These are the activations of a small neural network, seen along a few directions. Each row is one input.
Each table varies a few parts of the input and shows all the possible inputs, shuffled.
Descriptions start from the smaller parts, as in this example, which fits no table here: one of 8 places around a ring, together with either a single point or one of 11 places around a ring or (one of 3 separate values, together with one of 6 places along a line).
Shared parts are said once, and a part with two or three values counts as separate values.
(in the rows, 128 means zero)

Other details of the inputs vary at random and push rows far along two fixed directions, the same in every table; ignore that.

Rows:
x1: [124 119 115 155 133 152  73 146 188 152 126 133 217]
x2: [140 101 148 122 113 134 124 131 115 121 131 134 119]
x3: [116 139 113 133 146 109 139 127 126 122 132 122 127]
x4: [154 104 150 128  99 134 124 139 115 116 127 125 106]
x5: [148 126 143 125 107 154 128 131 119 133 128 124 118]
x6: [134 109 136 123 120 135 132 134 110 118 139 130 119]
x7: [144 111 142 120  84 170 120 144 133 114 127 151 124]
x8: [111 129 124 123 149 104 134 117 126 129 125 133 129]
x9: [121 146 119 133 148 109 140 127 128 123 123 130 124]
x10: [116 148 112 126 140 122 140 115 127 142 134 116 128]
x11: [156 115 146 132 109 142 128 143 116 114 129 133 111]
x12: [112 146 108 130 149 112 138 118 127 130 130 118 127]
x13: [118 153 115 129 151 113 139 119 129 131 121 125 126]
x14: [113 135 122 125 154 111 138 121 120 127 129 141 127]
x15: [117 104 131 148 114 155  64 152 206 139 118 154 220]
x16: [112 150 115 122 143 110 138 110 133 147 120 118 125]
x17: [142 108 146 121 120 139 129 135 109 119 134 140 115]
x18: [124 151 118 130 147 116 137 120 128 131 122 126 126]
x19: [146 111 143 127 108 129 126 134 118 118 126 125 109]
x20: [116 146 121 123 139 115 136 111 132 145 121 117 126]
x21: [140 101 143 122 112 142 129 138 105 116 142 131 116]
x22: [114 143 108 134 150 105 140 124 127 123 131 123 127]
x23: [118 141 120 128 143 108 132 115 131 133 120 119 125]
x24: [157 105 152 123  95 144 121 133 112 124 125 118 103]
x25: [154 125 146 123 102 157 129 131 114 133 128 123 112]
x26: [ 96 144 110 120 132 125 139 125 136 125 135 133 126]
x27: [113 147 108 129 150 111 139 118 128 130 131 116 127]
Description of these inputs: one of 3 separate values, together with either a single point or (one of 2 separate values, together with one of 4 places along a line).
Question: The inputs of x16 and x25 match in every part but the choice among 3 separate values. If x15 is changed in the same way as x16 into x25, which row does it become?
Answer: x7
Question: Which other rows agree with x6 in the choice among 3 separate values? List them by row number.
Answer: x1, x3, x10, x12, x21, x22, x26, x27
Question: Which other rows does x4 become when the choice among 2 separate values takes its other values? List them by row number.
Answer: x19

Rows:
x28: [155  62 175 104  93 120 141 137  61  80 139 132  46]
x29: [127 131 137  93  92 155 167 124  99 112 126 149  77]
x30: [161 142 146 113  94 133 155 118 103 125 109 111  66]
x31: [ 66 176  74 123 176 107 158 113 146 136 142 137 152]
x32: [133  97 157 164 126 145  72 175 182 129 119 184 211]
x33: [139  96 133 157 147 132  68 135 165 161 123 126 208]
x34: [149 129 129 156 162 138  73 139 160 149 111 130 207]
x35: [115 164 100 158 144 110 116 127 166 150 120 107 174]
x36: [217  42 180 138  55 182 113 183  76  59 155 132  84]
x37: [ 66 165  92 119 173  86 138  95 154 148 122 121 141]
x38: [ 94 211  81 107 204  49 229  70  49 138 141  84  34]
x39: [142  74 160 102  74 181 123 140 115 120 148 145 115]
x40: [131 107 130 152 119 129  66 137 191 158 112 123 200]
x41: [145 138 147 103  87 153 154 119 101 113 119 125  64]
x42: [ 79 186  80 133 174 100 147 109 151 141 135 114 142]
Question: Describe the family of inputs behind these rows.
Answer: one of 3 separate values, together with either a single point or one of 4 places along a line
Question: The inputs of x28 and x32 match in every part but the choice among 3 separate values. If x33 is changed in the same way as x28 into x32, which row does it become?
Answer: x34
